A small network was trained on made-up records. Each row is its average activation on records with the value named, seen along a few directions.
Values that are neighbours, or in one group, have similar rows; names and order tell nothing.
In the rows, 128 means zero.

B, 12 values:
b1: [187 120 125 143 177 187 128 125 118  61 145 127 123 147  92 138 182  11]
b3: [201 115 118 139 208 151 127  92 168 116 162  81 183 152 113 126 102  93]
b7: [ 98 138 127 140  79 145 125 154  59  89  55 197  70 105 126 127 183  95]
b8: [ 58 144 136 112  36 119 151 192 117 142  98 178  89 101 163 106 145 179]
b5: [140 149 135 120 163  94  87  66 162 163 113  97 170 138 137  94  68 200]
b4: [129 123 139 103  95 163 155 161  93 113 152 153  81  85 115 169 205  56]
b9: [148 126 105 187 168 155  70 108  86  85  55 158 104 141 107  92 178  76]
b6: [102 116 138  98  90  94 164 146 185 172 200  86 148 124 133 163  91 198]
b10: [162 124  73 192 211 141  77  98 135  90  77 129 158 173 113  63  90 125]
b12: [ 47 135 135 102  83  57 119 120 126 184 102 129 134 131 162 116  75 229]
b11: [109 131 164  87  54 130 203 181 109 149 184 142  92  84 146 195 142 119]
b2: [154 115 140 113 173 101 131  94 178 172 193  59 184 155 129 148  74 154]
The values of B form a network in which each value has 3 neighbours.
Q: Which values are neighbours of b3? Give them in the order they are listed.
A: b1, b10, b2
Q: Which values are neighbours of b11? Give them in the order they are listed.
A: b8, b4, b6

F, 6 values:
f5: [232 104 117 159 234 176 135  89 163  92 203  69 167 151  87 155 125  29]
f6: [111  97  73 172 173 163 108 172  85  54 112 152  88 159  93 114 207  24]
f3: [189 154 128 154 192 121  59  37 166 141  81 103 183 148 123  71  68 184]
f4: [ 82 137 186  50  10 101 214 176 143 190 198 127 112  74 164 197 115 183]
f2: [127 156 155 142  56 167 103 147  69 104  41 206  64  88 126 115 216 104]
f1: [ 26 120 110  90 104  39 149 146 142 186 132 110 155 147 174 116  38 244]
The values of F form a ring.
Q: Which values are neighbours of f4? Give them in the order they are listed.
A: f2, f1

E, 6 values:
e6: [103 146 138 140  66 146 118 156  58 108  42 204  71  98 139 117 187 111]
e1: [192 115 105 173 240 131  90  66 154 116 131  78 181 171 111 105  87 107]
e3: [134 148 149 117 128  91 106  80 162 177 111 105 168 130 150 106  63 219]
e2: [ 19 116 114  79  70  67 162 184 140 166 160 123 121 133 156 134  98 203]
e5: [145 128 173  80  70 144 193 154 159 152 220 108 120  90 128 194 143 115]
e4: [176 115  89 179 193 189  99 128  95  49 104 150 106 146  85 111 191  14]
The values of E form a ring.
Q: Which values are neighbours of e3? Give them in the order they are listed.
A: e1, e2
